data =
-0.31  -2.05  -0.75   1.95   1.44   0.45  -1.93  -2.04   0.70   0.41
-1.64  -1.01  -1.17  -1.18  -1.47   1.16  -0.74  -1.67  -0.27   1.94
 0.06   0.01   0.08  -0.01   0.00   0.08   0.01   0.03  -0.01   0.08
 0.22  -0.22   0.22  -0.17  -0.17  -0.05  -0.18  -0.01  -0.10  -0.12
 0.38  -0.35   0.50  -0.31  -0.20  -0.25  -0.24  -0.05  -0.23  -0.22
 2.11  -1.13   1.94  -0.43  -0.30   0.58  -1.57   0.52  -2.02  -0.65
 1.18   0.57   0.92  -0.36  -0.19  -1.25   0.57   1.20   0.07  -1.63
-1.12  -2.04  -1.26  -0.30  -0.87   1.52  -2.19  -2.07  -1.13   1.45
 0.26   1.05   0.32  -0.84  -0.57  -0.38   0.81   1.15  -0.74  -0.60
 0.01  -0.08  -0.02  -0.23  -0.21  -0.26  -0.10   0.00  -0.27  -0.28
data[0,0] => -0.31
data[0,3] => 1.95
data[2,2] => 0.08
data[2,7] => 0.03
data[5,9] => -0.65
data[9,9] => -0.28
data[5] => [2.11, -1.13, 1.94, -0.43, -0.30, 0.58, -1.57, 0.52, -2.02, -0.65]
data[:, 6] => [-1.93, -0.74, 0.01, -0.18, -0.24, -1.57, 0.57, -2.19, 0.81, -0.10]
data[3,9] => -0.12
data[9,8] => -0.27
data[:, 3] => [1.95, -1.18, -0.01, -0.17, -0.31, -0.43, -0.36, -0.30, -0.84, -0.23]
data[:, 0] => [-0.31, -1.64, 0.06, 0.22, 0.38, 2.11, 1.18, -1.12, 0.26, 0.01]
data[4,3] => -0.31
data[6] => [1.18, 0.57, 0.92, -0.36, -0.19, -1.25, 0.57, 1.20, 0.07, -1.63]
data[5,1] => -1.13
data[7,9] => 1.45
data[:, 9] => [0.41, 1.94, 0.08, -0.12, -0.22, -0.65, -1.63, 1.45, -0.60, -0.28]
data[9] => [0.01, -0.08, -0.02, -0.23, -0.21, -0.26, -0.10, 0.00, -0.27, -0.28]
data[0,1] => -2.05
data[9,4] => -0.21
data[8,5] => -0.38
data[8] => [0.26, 1.05, 0.32, -0.84, -0.57, -0.38, 0.81, 1.15, -0.74, -0.60]
data[6,0] => 1.18
data[1,1] => -1.01
data[4] => [0.38, -0.35, 0.50, -0.31, -0.20, -0.25, -0.24, -0.05, -0.23, -0.22]
data[3] => [0.22, -0.22, 0.22, -0.17, -0.17, -0.05, -0.18, -0.01, -0.10, -0.12]
data[5,4] => -0.30
data[:, 2] => [-0.75, -1.17, 0.08, 0.22, 0.50, 1.94, 0.92, -1.26, 0.32, -0.02]
data[0,7] => -2.04
data[0,2] => -0.75
data[9,1] => -0.08
data[3,3] => -0.17
data[8,2] => 0.32

a =
-14   17  -19  -26   22  -29   11   -1  -10   24
 10    9  -16   -1   19    8  -18   10   -2   13
 16    7  -17    8   22   12  -27   17    4   13
 -9    4   -4  -15   23  -13    9    0   -1    0
 -7    8  -10   -7   15  -15   18    4  -11    8
  6   -6    1    7   -1   -6   17   10   -3   -6
  2   -2    2    6   -3   -2   10    7    1   -3
  5    0    3    2   -2   11   -2  -12  -12   -7
a[0][0] -> -14
a[-3][7] -> 10
a[0] -> [-14, 17, -19, -26, 22, -29, 11, -1, -10, 24]
a[-4][-1] -> 8
a[-1][-1] -> -7
a[-3][2] -> 1
a[-7][-1] -> 13
a[2][3] -> 8
a[-4] -> [-7, 8, -10, -7, 15, -15, 18, 4, -11, 8]
a[2][-10] -> 16
a[:, -6] -> [22, 19, 22, 23, 15, -1, -3, -2]
a[-8][8] -> -10
a[-7][6] -> -18
a[-7][8] -> -2
a[-1][7] -> -12
a[2][-5] -> 12
a[2][-2] -> 4
a[:, 2] -> [-19, -16, -17, -4, -10, 1, 2, 3]
a[5][-7] -> 7
a[-7][-8] -> -16
a[-1][2] -> 3
a[-2][1] -> -2
a[0][-5] -> -29
a[4][4] -> 15
a[-4][-5] -> -15
a[-7] -> [10, 9, -16, -1, 19, 8, -18, 10, -2, 13]
a[3][2] -> -4
a[2][1] -> 7
a[-3][-4] -> 17
a[:, -1] -> [24, 13, 13, 0, 8, -6, -3, -7]
a[5][-6] -> -1
a[:, -4] -> [11, -18, -27, 9, 18, 17, 10, -2]
